Each row below holds a small network's activations on one input, seen along a few directions.
Each table varies a few parts of the input and shows all the possible inputs, shuffled.
Descriptions start from the smaller parts, as in this example, which fits no table here: values(2) and (point or line(11) or (line(4) and ring(8))).
Shared parts are said once, and a part with two or three values counts as separate values.
(in the rows, 128 means zero)

Other details of the inputs vary at random and push rows far along two fixed directions, the same in every table; ignore that.

Rows:
R1: [154 120  89 109 180 138  84 148  81 122 124]
R2: [104 138 119 168  90 115 172 142 149  43 104]
R3: [128 145 119  83 158 139 125 132 129 168 138]
R4: [141 124 172  81 154 181  94 118 111 173 140]
R5: [113 156 155 116  95 114 137  75 151 238 131]
R6: [122 123 108 181  78 108 178 160 133  61 118]
R7: [134 126 129 120 105 121  92 148 112 112 138]
R8: [118 130 130 121 123 150 123 140 111 102 131]
R9: [135  87 101 149 121 157 119 165 108  60 117]
R10: [153 100  81 103 157 136 113 128 115  70 144]
R11: [110 162 142 185  60  89 213 134 165 129 130]
R12: [106 177 192 135 105 134 160 107 154 228 152]
R13: [131 160 123 133 115  94 185  97 172 136 149]
R14: [ 98 154 137 183  65  82 218 125 157 137 120]
R15: [132 113 153 108 180 136  81  98 128 178 164]
R16: [138 106 129 120 171 116  92 110 111 130 162]
R17: [115 176 153  93 145 134 153 109 177 224 135]
R18: [140 124 125 136 111 102 158 128 105  67 109]
R19: [122  77  95 148 126 149 124 157  99  67 104]
R20: [ 94 151 140 189  64  90 217 126 176 135 107]
R21: [146 137 107 119 172 141  97 137 117 148 113]
R22: [144 129 168  79 153 170  99 117  96 177 152]
R23: [113 175 119 129 115  86 189 125 162 139 129]
R24: [109 174 122 133 115  93 188 126 176 138 119]
R25: [117 123 133 116 130 162 115 139 114 106 129]
R26: [151  98  85 107 160 144 110 123 127  72 137]
R27: [119 178 205 118 111 141 166  93 183 215 130]
R28: [108 142 114 164  87 100 177 144 124  45 121]
R29: [151  84 119  99 158 162  91 136  82  68 102]
R30: [152  98  84 106 158 139 111 125 121  71 141]
R31: [125 105 144  97 145 178 101 132  96 202 141]
R32: [126 124 162 101 149 182  88 132 101 186 150]
R33: [131 111 125 139 155  99 112 113 129 108 151]
R34: [129  78  79 128 112 126  90 121  97  74  97]
R35: [102 175 196 139 104 142 158 108 172 226 141]
R36: [131 121 132 126 107 133  87 148 135 105 121]
R37: [138 151  90 151 140  98 139 145 123 101 107]
R38: [140  93  90 137 164 109  92 150 102  96 127]
R39: [136  88  99 150 116 151 121 168  99  59 122]
R40: [130 107 126 142 161 110 107 111 137 103 144]
R41: [138 130 157  85 128 157  59 137 115 186 149]
R42: [127 120 105 167 138  84 132 138 141 104 119]
R43: [113 178 163 167  69  81 215 116 175 111 115]
R44: [125 103 101 117 110 126  99 111 106 130 113]
R45: [133 110 108 146 159 110 106 136 133 123 121]
R46: [139 123 125 136 110 107 158 132 112  63 101]
R47: [136 126 159  88 129 162  55 135 123 185 144]
R48: [114 110  90 161  79  95 142 111 143  74  86]
R49: [124 151 139 149 136  86 143 114 152 186 140]
R50: [121 125 163 114 145 182  96 128 123 175 137]
R51: [145 119 168  75 158 171  97 110 105 179 125]
R52: [152 117  89 112 182 145  79 150  91 118 114]
Each input here is: line(4) and (values(2) or ring(5) or line(6)).
- The inputs of R40 and R16 match in every part but the line(4) part. If R26 is changed in the same way as R40 into R16, which row does it become? => R13
- Which other rows agree with R42 in the line(4) part? List them by row number. => R4, R15, R20, R24, R25, R30, R34, R35, R39, R47, R51, R52
- Which other rows agree with R43 in the line(4) part? List them by row number. => R3, R6, R8, R10, R31, R32, R33, R37, R38, R41, R44, R46
- Change only the line(6) part in R11. List by row number the other rows that result. => R12, R14, R18, R22, R28

Rows:
R53: [144 110  97 118 154 131 100 149 101  90 134]
R54: [108 172 179 158  69 108 182 120 172 144 124]
R55: [133 149 121 122 153 123 136 131 141 146 126]
R56: [112 144 135 175 102 101 173 134 153 133 123]
R57: [132  77  77 155 120 119 104 153  95  24 113]
R58: [130 112 149 114 160 155  97 122 118 172 152]
R59: [122 107 115 154 115 113 123 128 131  85 125]
R60: [123 119 130 128 137 148 118 139 111 166 132]
R61: [134 110 104 127 120 134 156 141 112  37 116]
R62: [135 114 118 102 149 146  97 126  97 153 127]
R63: [127 144 161 104 130 149 155 105 147 152 142]
R64: [135 136 135 115 150 119 117 117 138 139 152]
R65: [116 162 143 142  90 118 204 121 162 117 116]
R66: [140 119  93 110 168 141 106 151 102 112 120]
R67: [121 145 181 124 109 144 127 119 144 157 140]
R68: [133 118  81 145 125 104 132 158 109  56 117]
R69: [119 142 135 153  98  86 149 102 167 127 120]
R70: [138 107 126 102 143 141  81 115 114 151 129]
R71: [138  97 105 116 136 137  82 132 105 116 117]
R72: [135 148 125 118 156 120 136 123 143 141 132]
R73: [123 143 170 118 109 157 120 134 129 170 131]
R74: [125  97  89 161 109 117 121 149 112  61 111]
R75: [122 128 122 126 112 122 117 122 131 157 114]
R76: [122 165 132 154 106  77 176 117 168 123 134]
R77: [123 114 133 112 135 160  91 129 111 186 133]
R78: [133 146 129 119 159 118 132 118 148 137 138]
R79: [127 120 139 135 139 136 124 129 124 150 140]
R80: [140 114 122 102 154 144  95 121 103 150 132]
R81: [123 144 120 159 101  77 174 112 152  98 118]
R82: [138 114 129 108 155 131 100 109 115 135 140]
R83: [123 143 147  97 125 164 150 124 127 168 129]
R84: [120 135 153 122 104 157 121 146 114 145 121]
- The inputs of R62 and R82 match in every part but one. If R60 is changed in the same way as R62 into R82, which row does it become? => R58
- What is each input in this table made of? => line(4) and (values(2) or line(6))
- Change only the line(4) part in R53. List by row number the other rows that result. => R64, R68, R76
- Change only the values(2) part in R61. List by row number the other rows that result. => R54

Rows:
R85: [142 153 203  44 188 182 114  64 153 245 184]
R86: [121 156 162 141  87 106 213 102 171  50 125]
R87: [133  88 189  90 135 211  17 143  80 190 156]
R88: [139  67 155 111 159 187  25 135  81 150 159]
R89: [137 148 218  35 134 214 113  97 127 201 157]
R90: [100 151 176 138  61 139 159  99 155 219 110]
R91: [140  96 104 101 174 201 104 190  56  89 124]
R92: [117  90  91 160  91 113 128 130 115  85 103]
R93: [101 179 155 154  73 148 210 174 140 129 106]
R94: [126  62  93 126  75 175  81 176  51  26  84]
R95: [145  70  34 113 155 121  54 141  74  83  91]
R96: [151  95  32 140 183 119 122 191  69  10 113]
R97: [155 142 136  80 181 120 121  91 139 130 157]
R98: [110 138  76 198  57  32 187 119 157  71  82]
R99: [143  99  92 102 195 179 101 177  73 110 138]
R100: [138 162  87 146 128  44 197 102 183  39 115]
R101: [106 159 200 161 116 103 133  86 190 244 170]
R102: [123 185  72 169 131  62 207 151 170 122  99]
R103: [115 167 166 167 119  63 134  87 189 213 158]
R104: [118 156 119 183 118  40 138 106 188 152 128]
- The inputs of R90 and R86 match in every part but one. If R92 is changed in the same way as R90 into R86, which row does it become? => R85
- What is each input in this table made of? => values(4) and line(5)
- Change only the values(4) part in R95. List by row number the other rows that result. => R100, R102, R104
